A small network was trained on invented records. Each row is its activation on one of them, seen along a few directions.
Each row is followed by the record's values for the fields MIGO, DUFOZ, PEB, NEDI, MULO, KIDI.
Not every record has every field; a missing one is written missing.
The largest differences between rows may come from other fields.
In the rows, 500 means zero.
Random noise pushes rows far along 5 fixed directions. That doesn't count. These rows show it; they differ only by the noise:
[504 486 520 393 469 552 622 426 450 671 422 529 547 533 381 512 599 443
 419 578 330 489 387 377 601]
[545 377 552 253 694 323 573 565 712 405 507 601 290 467 737 476 429 462
 562 466 590 621 688 493 381]
[332 541 386 687 536 759 363 445 786 353 459 585 554 544 322 558 457 494
 508 451 508 527 389 460 306]
[669 557 325 517 491 434 340 580 339 436 634 535 752 535 585 465 471 546
 494 416 527 419 531 636 494]
[646 477 584 233 535 347 648 459 405 694 425 475 434 526 523 493 617 435
 461 568 391 558 526 423 602]
[557 449 426 505 489 455 450 579 476 436 527 537 560 544 574 490 483 545
 473 452 530 472 547 613 467]
[608 562 386 451 616 444 356 528 571 386 585 555 581 508 586 487 445 492
 562 414 573 536 573 547 375]

[356 548 596 623 451 617 579 503 510 553 493 539 455 330 400 453 516 494
 508 617 519 482 405 460 612] => MIGO=sasiv, DUFOZ=missing, PEB=missing, NEDI=kug, MULO=femug, KIDI=nepuv
[516 564 564 423 558 540 546 372 647 569 352 440 366 589 352 571 606 435
 506 523 445 632 463 388 410] => MIGO=begon, DUFOZ=tir, PEB=dilam, NEDI=bek, MULO=peg, KIDI=koved
[458 450 539 471 381 599 692 451 359 676 406 534 559 553 364 512 616 494
 351 613 300 428 336 413 664] => MIGO=begon, DUFOZ=tir, PEB=guva, NEDI=bek, MULO=peg, KIDI=koved
[633 573 622 480 428 419 545 457 442 671 257 332 355 599 317 550 744 516
 435 599 483 632 479 595 519] => MIGO=begon, DUFOZ=bav, PEB=guva, NEDI=vam, MULO=missing, KIDI=nepuv
[414 613 337 576 599 725 375 417 690 377 585 637 674 508 402 519 411 451
 543 441 468 484 389 372 348] => MIGO=begon, DUFOZ=bav, PEB=dilam, NEDI=bek, MULO=peg, KIDI=koved
[688 610 523 369 489 411 488 386 374 679 418 372 521 585 385 528 641 443
 495 534 406 550 477 441 542] => MIGO=begon, DUFOZ=bav, PEB=dilam, NEDI=netab, MULO=dini, KIDI=nepuv
[641 652 589 336 700 376 454 398 750 487 356 414 255 544 464 548 599 423
 605 503 606 764 604 466 285] => MIGO=begon, DUFOZ=bav, PEB=guva, NEDI=siti, MULO=peg, KIDI=koved
[681 673 555 315 535 415 584 420 292 727 503 472 587 438 438 454 637 424
 491 616 403 530 432 401 658] => MIGO=sasiv, DUFOZ=missing, PEB=missing, NEDI=vam, MULO=missing, KIDI=nepuv
[713 674 488 455 437 425 454 426 225 673 492 357 627 557 402 513 645 491
 483 523 422 493 453 521 605] => MIGO=sasiv, DUFOZ=missing, PEB=missing, NEDI=bek, MULO=peg, KIDI=koved
[547 652 427 537 521 570 357 381 515 547 482 438 609 542 339 537 541 455
 538 467 448 528 428 423 439] => MIGO=begon, DUFOZ=tir, PEB=guva, NEDI=fibob, MULO=dini, KIDI=nepuv
[462 293 559 360 529 425 725 592 518 440 521 616 390 513 707 470 442 521
 425 525 488 463 575 502 537] => MIGO=begon, DUFOZ=tir, PEB=guva, NEDI=kug, MULO=peg, KIDI=koved
[561 546 378 489 607 485 389 518 597 351 580 591 577 510 572 495 433 505
 546 429 567 507 553 537 358] => MIGO=begon, DUFOZ=tir, PEB=guva, NEDI=kug, MULO=peg, KIDI=koved
[383 402 506 679 507 422 382 719 515 248 690 511 410 331 800 419 266 609
 609 399 768 443 691 704 478] => MIGO=sasiv, DUFOZ=missing, PEB=missing, NEDI=fibob, MULO=dini, KIDI=nepuv
[562 603 599 654 436 393 367 516 466 487 428 270 322 482 449 539 573 564
 591 477 671 598 605 677 467] => MIGO=sasiv, DUFOZ=missing, PEB=missing, NEDI=kug, MULO=peg, KIDI=koved
[700 654 451 514 565 375 344 526 479 409 500 432 516 556 535 500 547 535
 546 450 635 588 585 655 370] => MIGO=begon, DUFOZ=tir, PEB=guva, NEDI=siti, MULO=peg, KIDI=koved
[291 629 392 762 459 764 336 432 511 437 660 514 710 377 370 503 362 481
 577 452 482 392 345 368 531] => MIGO=sasiv, DUFOZ=missing, PEB=missing, NEDI=risez, MULO=dini, KIDI=koved
[621 668 436 328 539 547 594 386 316 699 568 598 772 474 404 450 585 397
 451 609 305 443 328 296 646] => MIGO=begon, DUFOZ=tir, PEB=guva, NEDI=siti, MULO=peg, KIDI=koved
[398 654 486 675 439 723 479 403 471 535 496 481 606 472 288 524 535 487
 483 548 440 468 314 415 538] => MIGO=sasiv, DUFOZ=missing, PEB=missing, NEDI=vam, MULO=peg, KIDI=koved
[387 391 491 656 487 551 465 583 748 308 382 548 346 575 506 534 481 587
 475 475 634 552 561 673 295] => MIGO=begon, DUFOZ=tir, PEB=guva, NEDI=siti, MULO=peg, KIDI=koved
[357 364 455 441 567 593 580 484 652 390 572 631 500 499 596 510 353 463
 491 452 441 456 494 358 452] => MIGO=begon, DUFOZ=tir, PEB=dilam, NEDI=bapuz, MULO=dini, KIDI=koved
[256 183 537 583 325 629 702 564 554 517 377 593 442 593 477 529 487 562
 333 549 375 387 425 512 566] => MIGO=begon, DUFOZ=bav, PEB=dilam, NEDI=fibob, MULO=dini, KIDI=koved
[573 446 450 426 426 467 540 482 346 604 510 494 646 576 483 510 537 482
 431 489 377 415 458 454 598] => MIGO=begon, DUFOZ=tir, PEB=dilam, NEDI=sadus, MULO=dini, KIDI=koved
[775 633 504 142 650 294 582 433 317 665 596 514 584 469 610 447 557 394
 540 536 406 547 541 353 599] => MIGO=begon, DUFOZ=tir, PEB=guva, NEDI=bapuz, MULO=peg, KIDI=nepuv
[512 414 519 415 488 461 628 531 453 514 496 555 487 526 584 483 498 511
 437 531 454 471 505 503 542] => MIGO=begon, DUFOZ=bav, PEB=dilam, NEDI=vam, MULO=peg, KIDI=koved
[501 585 518 575 490 589 432 389 659 514 316 399 400 615 271 587 615 482
 498 514 495 612 444 488 366] => MIGO=begon, DUFOZ=tir, PEB=dilam, NEDI=netab, MULO=dini, KIDI=nepuv
[252 312 381 611 561 673 535 641 800 201 596 808 543 449 656 459 291 551
 472 466 586 424 497 540 346] => MIGO=begon, DUFOZ=tir, PEB=dilam, NEDI=siti, MULO=peg, KIDI=koved
[584 653 453 615 456 563 342 375 493 512 412 329 554 636 290 583 588 500
 499 458 482 549 433 502 408] => MIGO=begon, DUFOZ=bav, PEB=guva, NEDI=sadus, MULO=dini, KIDI=koved
[263 312 413 504 486 695 631 534 585 457 596 769 659 442 547 451 355 477
 417 529 365 343 377 352 559] => MIGO=begon, DUFOZ=bav, PEB=dilam, NEDI=risez, MULO=dini, KIDI=nepuv
[612 669 544 553 581 467 331 398 725 434 299 304 269 642 341 611 631 504
 578 446 628 742 573 592 232] => MIGO=begon, DUFOZ=bav, PEB=guva, NEDI=bek, MULO=peg, KIDI=koved
[452 625 336 663 466 688 398 516 392 450 666 625 831 424 433 449 435 517
 481 501 467 357 344 492 557] => MIGO=sasiv, DUFOZ=missing, PEB=missing, NEDI=vam, MULO=dini, KIDI=nepuv
[579 524 353 505 380 563 542 525 177 595 630 593 870 537 493 449 511 518
 379 523 336 296 356 491 686] => MIGO=begon, DUFOZ=bav, PEB=dilam, NEDI=vam, MULO=peg, KIDI=koved
[587 375 569 384 521 306 535 544 569 472 392 423 296 603 621 538 531 527
 502 463 565 601 666 602 414] => MIGO=begon, DUFOZ=tir, PEB=dilam, NEDI=risez, MULO=dini, KIDI=koved
[808 817 494 338 627 331 386 427 315 611 603 412 598 411 513 446 582 429
 616 519 541 588 536 471 538] => MIGO=sasiv, DUFOZ=missing, PEB=missing, NEDI=bek, MULO=femug, KIDI=nepuv
[476 410 444 448 497 517 613 571 458 483 556 670 601 471 587 449 463 522
 426 539 442 412 467 504 555] => MIGO=begon, DUFOZ=tir, PEB=guva, NEDI=vam, MULO=peg, KIDI=nepuv
[597 430 536 390 551 348 503 538 523 461 482 462 382 540 619 501 488 509
 518 461 557 558 625 555 450] => MIGO=begon, DUFOZ=bav, PEB=guva, NEDI=netab, MULO=dini, KIDI=nepuv
[387 361 400 477 504 555 544 572 441 421 704 667 681 427 684 442 315 497
 480 446 444 330 490 429 582] => MIGO=sasiv, DUFOZ=missing, PEB=missing, NEDI=risez, MULO=dini, KIDI=koved

Which values does each new row have?
[414 402 548 351 665 505 633 489 803 388 466 644 315 480 592 511 436 446
 523 515 527 597 555 391 365] => MIGO=begon, DUFOZ=tir, PEB=dilam, NEDI=kug, MULO=peg, KIDI=koved
[685 639 360 353 619 432 379 433 457 488 634 537 715 503 546 485 458 426
 567 436 473 496 512 399 457] => MIGO=begon, DUFOZ=tir, PEB=dilam, NEDI=sadus, MULO=dini, KIDI=koved
[377 561 512 576 535 613 483 468 578 450 571 532 488 391 482 495 426 478
 567 501 525 499 458 419 493] => MIGO=sasiv, DUFOZ=missing, PEB=missing, NEDI=bek, MULO=peg, KIDI=koved
[319 401 686 519 362 576 754 479 398 674 431 465 358 404 441 496 546 495
 437 634 390 449 406 398 729] => MIGO=sasiv, DUFOZ=missing, PEB=missing, NEDI=bek, MULO=peg, KIDI=koved
[424 397 571 525 437 451 560 597 396 525 551 492 452 406 615 447 444 534
 496 519 533 434 546 549 629] => MIGO=sasiv, DUFOZ=missing, PEB=missing, NEDI=fibob, MULO=dini, KIDI=nepuv
[570 523 504 367 467 503 621 450 402 702 431 555 605 535 392 486 635 442
 421 605 347 483 391 407 612] => MIGO=begon, DUFOZ=tir, PEB=dilam, NEDI=siti, MULO=peg, KIDI=koved
[414 331 519 606 347 521 599 618 386 479 489 523 492 530 565 492 492 601
 395 515 491 388 499 644 591] => MIGO=sasiv, DUFOZ=missing, PEB=missing, NEDI=bek, MULO=peg, KIDI=koved
[316 544 422 767 368 792 444 444 533 497 462 535 658 528 235 546 533 527
 430 531 417 406 290 477 510] => MIGO=sasiv, DUFOZ=missing, PEB=missing, NEDI=kug, MULO=peg, KIDI=koved
[607 526 501 506 416 463 561 537 319 565 456 473 563 555 477 487 599 553
 405 558 463 473 455 600 581] => MIGO=begon, DUFOZ=bav, PEB=guva, NEDI=vam, MULO=peg, KIDI=nepuv
[527 472 480 589 474 439 440 621 490 387 518 514 485 503 600 474 482 583
 500 478 634 490 583 701 446] => MIGO=sasiv, DUFOZ=missing, PEB=missing, NEDI=siti, MULO=peg, KIDI=koved
[310 211 616 373 456 432 749 604 455 580 587 620 410 328 709 431 372 487
 480 555 439 382 552 395 731] => MIGO=sasiv, DUFOZ=missing, PEB=missing, NEDI=sadus, MULO=dini, KIDI=koved
[522 362 512 399 479 423 637 588 447 510 498 586 483 533 628 468 499 527
 429 527 475 457 545 553 548] => MIGO=begon, DUFOZ=bav, PEB=dilam, NEDI=vam, MULO=peg, KIDI=koved
[434 357 560 712 174 579 637 564 220 616 356 376 514 641 377 542 636 636
 293 565 395 357 391 682 685] => MIGO=sasiv, DUFOZ=missing, PEB=missing, NEDI=bek, MULO=peg, KIDI=koved
[513 590 458 422 658 546 450 423 728 441 481 581 481 503 443 526 503 430
 555 491 512 604 489 402 349] => MIGO=begon, DUFOZ=bav, PEB=guva, NEDI=kug, MULO=peg, KIDI=koved
[427 493 463 662 322 569 476 526 207 557 635 422 683 441 506 479 433 541
 475 477 435 315 425 498 711] => MIGO=sasiv, DUFOZ=missing, PEB=missing, NEDI=risez, MULO=dini, KIDI=koved
[631 420 539 553 380 308 433 614 322 509 451 333 426 584 582 506 556 599
 478 452 598 484 641 757 535] => MIGO=sasiv, DUFOZ=missing, PEB=missing, NEDI=netab, MULO=dini, KIDI=nepuv
[462 516 459 698 363 624 453 510 510 506 357 470 554 614 307 544 617 570
 401 536 488 486 395 632 459] => MIGO=begon, DUFOZ=bav, PEB=guva, NEDI=siti, MULO=peg, KIDI=koved
[403 525 392 689 474 659 402 527 543 344 585 558 620 506 486 510 412 551
 497 437 539 428 443 552 426] => MIGO=sasiv, DUFOZ=missing, PEB=missing, NEDI=bek, MULO=peg, KIDI=koved
